These are the activations of a small neural network, seen along a few directions. Each row is one input.
In each table, some parts of the input vary, and every possible input appears once, in random order.
Descriptions start from the smaller parts, as in this example, which fits no table here: one of 8 places around a ring, together with either a single point or one of 11 places around a ring or (one of 3 separate values, together with one of 6 places along a line).
Shared parts are said once, and a part with two or three values counts as separate values.

Other details of the inputs shift rows strongly along two fixed directions, in all tables alike. That doesn't count.

Table:
row 1: [ 11 -10   2 -34  -6  14  21  22   4  21 -16  18  -8  14]
row 2: [-16  18 -14  34  16  -9 -33 -12   8 -15  -7 -20  -9  -8]
row 3: [  7 -24  29  10  -7  -2  15 -50 -11 -24  25  10  18  -4]
row 4: [ -5  16 -18  32   6  -9 -35  -1  -6 -26  -1 -37 -11   5]
row 5: [  1 -23  25   6 -24  16  23 -47   2 -32  19  22  33 -20]
row 6: [ -3 -31  24   5 -16   1  27 -39   7 -38  40  14   7  -8]
row 7: [ 10   2   0 -35 -13   9  20  33   0  29  -1  14   2   4]
row 8: [-30  16 -10  35  17  -8 -21  -2  12 -11   2 -23 -14 -12]
row 9: [  8 -10  -3 -36 -14  10  19  29  11  22  -1  13 -10   3]
row 10: [  9 -18  19   4 -10  -1   5 -52  -7 -30  14  15  24 -16]
row 11: [  8   1   2 -35   9   1  15  24 -13  36  -4  10  -6  13]
row 12: [ 20  -4  -4 -37 -12   6   2  16 -14  23 -21  19   5  -3]
row 13: [-19  12  -5  39  23 -11 -23  -8   4 -11   0 -28 -14   5]
row 14: [-17  15 -16  41   8  -7 -26   4  10 -19   1 -26  -3   6]
row 15: [ 25 -12  -1 -35  -2  -2   1  24   2  26  -4  11 -21   5]
row 16: [  5 -37  17   2 -25   9  16 -55   3 -39  16  16  17 -13]
row 17: [ 20  -3   0 -35  -7   7  11  17 -19  29 -18  17   2  16]
row 18: [-25  25 -15  21  27  -8 -17  23   6  15  -6 -24 -23  12]
row 19: [ 20   2   0 -32 -12  11  17  32  -1  24  -5  19   7   4]
row 20: [ 23 -26  18   1 -27  -1  10 -45 -26 -44  23   6  23  -4]
row 21: [ 13 -19  23  10 -14  -6  12 -45  -5 -35  25  17  23  -6]
row 22: [ 13 -28  29   9 -14  -6  16 -44  -6 -35  34  14  22 -10]
row 23: [ 19  -4  -7 -32   6   1   0  11  -6  25 -15  13 -18  12]
row 24: [-22  16 -10  40   8  -1 -14  12  20 -18   3 -23   2   3]
row 25: [-13  20 -21  17  22 -12 -34  18   6  10 -18 -26 -24  -9]
row 26: [ 13   3   5 -37  -1   0  12  34  -7  28   4  14  -6   5]
row 27: [-34  27  -6  42  15  -4  -7   2   6  -3  -2 -28   8   6]
row 28: [  4   2  -3 -35  -9   9  16  22   0  30 -15  17   1  -8]
row 29: [ 24  -6  -5 -34  -3  -1  -1  20   0  19  -8  15 -17   7]
row 30: [-15  26 -11  43   6 -12 -26   5   1 -14   1 -24  11   4]
row 31: [ 10   2  -2 -36   3   2   7  22  -8  33  -7  16  -7  -7]
row 32: [ 14   0   2 -32  -4  12  21  23  -7  29 -15  19   5  12]
row 33: [-30  23 -19  23  20  -2  -9  27  14  13 -14 -24 -15  11]
row 34: [ -1 -34  21   4 -24  16  26 -48  14 -37  18  20  20 -17]
row 35: [ 21   5  -2 -31   9  -1  -1  13 -14  32 -17  11  -5  12]
row 36: [-10  29 -16  17  24 -14 -34  18  -5  13 -18 -25  -9 -11]
row 37: [-35  16 -12  37   9  -3 -12   1  21 -11  -5 -24  -7 -13]
row 38: [-22  14 -14  42  14  -4 -21  -5   3 -15  -7 -25  -5  12]
Each input here is: one of 2 separate values, together with either a single point or (one of 3 separate values, together with one of 6 places around a ring).
Start at row 27 and move only the place on the ring of 6, one step at a time. The first step leads to row 32. Which rows follow, in order?
Answer: row 17, row 35, row 3, row 11
Change only the choice among 3 separate values in row 8. List by row number the other rows that result.
Answer: row 6, row 18
Change only the choice among 2 separate values in row 36. List by row number the other rows that result.
Answer: row 25
Change only the choice among 3 separate values in row 2. List by row number the other rows that result.
Answer: row 23, row 29
Change only the place on the ring of 6 in row 19. List by row number the other rows that result.
Answer: row 7, row 21, row 22, row 26, row 30
